A small network was shown many inputs. Here are its activations along a few directions, one row for each input.
In each table, some parts of the input vary, and every possible input appears once, in random order.
A made-up example of a description, with smaller parts first: one of 2 separate values, together with either a single point or one of 11 places along a line or (one of 5 places around a ring, together with one of 6 places along a line).
Shared parts are said once, and a part with two or three values counts as separate values.
In the rows, 128 means zero.

Other details of the inputs vary at random and push rows far along two fixed directions, the same in every table; ignore that.

A family of inputs:
row 1: [135 135 133 127 152 127 134 136 130 121 127 125]
row 2: [138 131 136 123 146 121 135 134 134 139 135 132]
row 3: [110 127 175 156  35 118 101  90 155  60 180 153]
row 4: [125 133 122 121 134 121 142 127 107 131 130 126]
row 5: [ 84 153 162 128 118 151 130  88 155  72 201 180]
row 6: [127 127 123 121 135 124 138 123 106 132 130 128]
row 7: [135 124 126 120 127 153 136 131 127 137 118 131]
row 8: [147 122 142 152  84  77  95 131 124 127  88 116]
row 9: [128 127 122 119 129 150 132 130 123 133 117 129]
row 10: [ 97 157 156 125 108 161 141  91 168  90 206 165]
row 11: [134 119 120 130 136 132 144 132 134 141 139 124]
row 12: [128 129 128 124 145 137 118 123 131 142 129 126]
row 13: [122 122 127 128 137 147 126 128 131 145 126 123]
row 14: [119 141 119 119 125 139 142 128 122 138 116 125]
row 15: [129 146 131 121 138 121 135 130 110 132 124 135]
row 16: [133  97 135 152  95  78 102 129 137 116  97 113]
row 17: [131 121 127 125 146 128 142 136 127 120 132 119]
row 18: [138 111 134 161  88 101 112 136 148 108 113 107]
row 19: [127 130 120 129 150 131 127 124 137 130 120 136]
row 20: [140 120 121 125 129 144 136 131 117 134 130 132]
row 21: [134 118 128 121 140 123 143 131 130 137 139 123]
row 22: [123 135 115 124 129 130 143 128 113 135 126 125]
row 23: [129 129 123 134 141 146 142 140 140 126 122 119]
row 24: [125 130 116 125 130 133 138 123 112 137 127 128]
row 25: [132 123 117 124 132 140 131 130 113 130 128 129]
row 26: [132 122 124 119 138 131 130 128 107 125 130 128]
row 27: [121 117 115 132 145 129 137 126 129 129 126 132]
row 28: [116 134 115 121 134 137 130 143 134 137 127 123]
row 29: [130 142 121 117 133 134 131 120 121 137 120 131]
row 30: [144 123 137 158  97 100 105 134 153 111 103 107]
row 31: [118 125 121 116 141 120 130 140 121 130 137 123]
row 32: [124 140 117 120 141 129 123 141 133 135 130 129]
row 33: [127 147 120 117 132 131 135 125 121 135 119 128]
row 34: [124 138 129 120 146 119 123 145 124 133 133 136]
row 35: [135 136 123 115 137 140 125 124 123 129 120 129]
row 36: [142 132 127 116 135 143 130 125 127 134 121 132]
row 37: [123 114 132 121 145 129 124 127 115 137 138 120]
row 38: [144 132 134 118 141 132 128 128 115 130 128 136]
row 39: [144 108 148 153  99  83  82 135 132 133  99 110]
row 40: [118 127 112 122 137 128 131 142 126 134 137 122]
row 41: [150 117 143 149  88  86  90 132 125 117  93 115]
row 42: [122 135 120 120 126 142 138 124 122 141 117 128]
row 43: [124 116 124 129 140 137 126 128 121 142 137 122]
row 44: [119 123 119 132 143 140 136 128 138 133 116 133]
row 45: [131 125 126 128 134 141 144 133 143 144 128 124]
Description of these inputs: one of 5 places around a ring, together with either one of 4 places along a line or one of 5 separate values.
The inputs of row 39 and row 43 match in every part but the place on the ring of 5. If row 38 is changed in the same way as row 39 into row 43, which row does it become?
Answer: row 20
The inputs of row 29 and row 24 match in every part but the place on the ring of 5. If row 32 is changed in the same way as row 29 into row 24, which row does it become?
Answer: row 40
List by row number the other rows that have the place on the ring of 5 in common with row 28.
Answer: row 7, row 9, row 13, row 14, row 23, row 42, row 44, row 45
Start at row 41 and move only the place on the ring of 5, one step at a time. The first step leads to row 35. Which rows follow, in order?
Answer: row 9, row 25, row 26
Change only the choice among 5 separate values in row 1. List by row number the other rows that result.
Answer: row 2, row 5, row 34, row 39
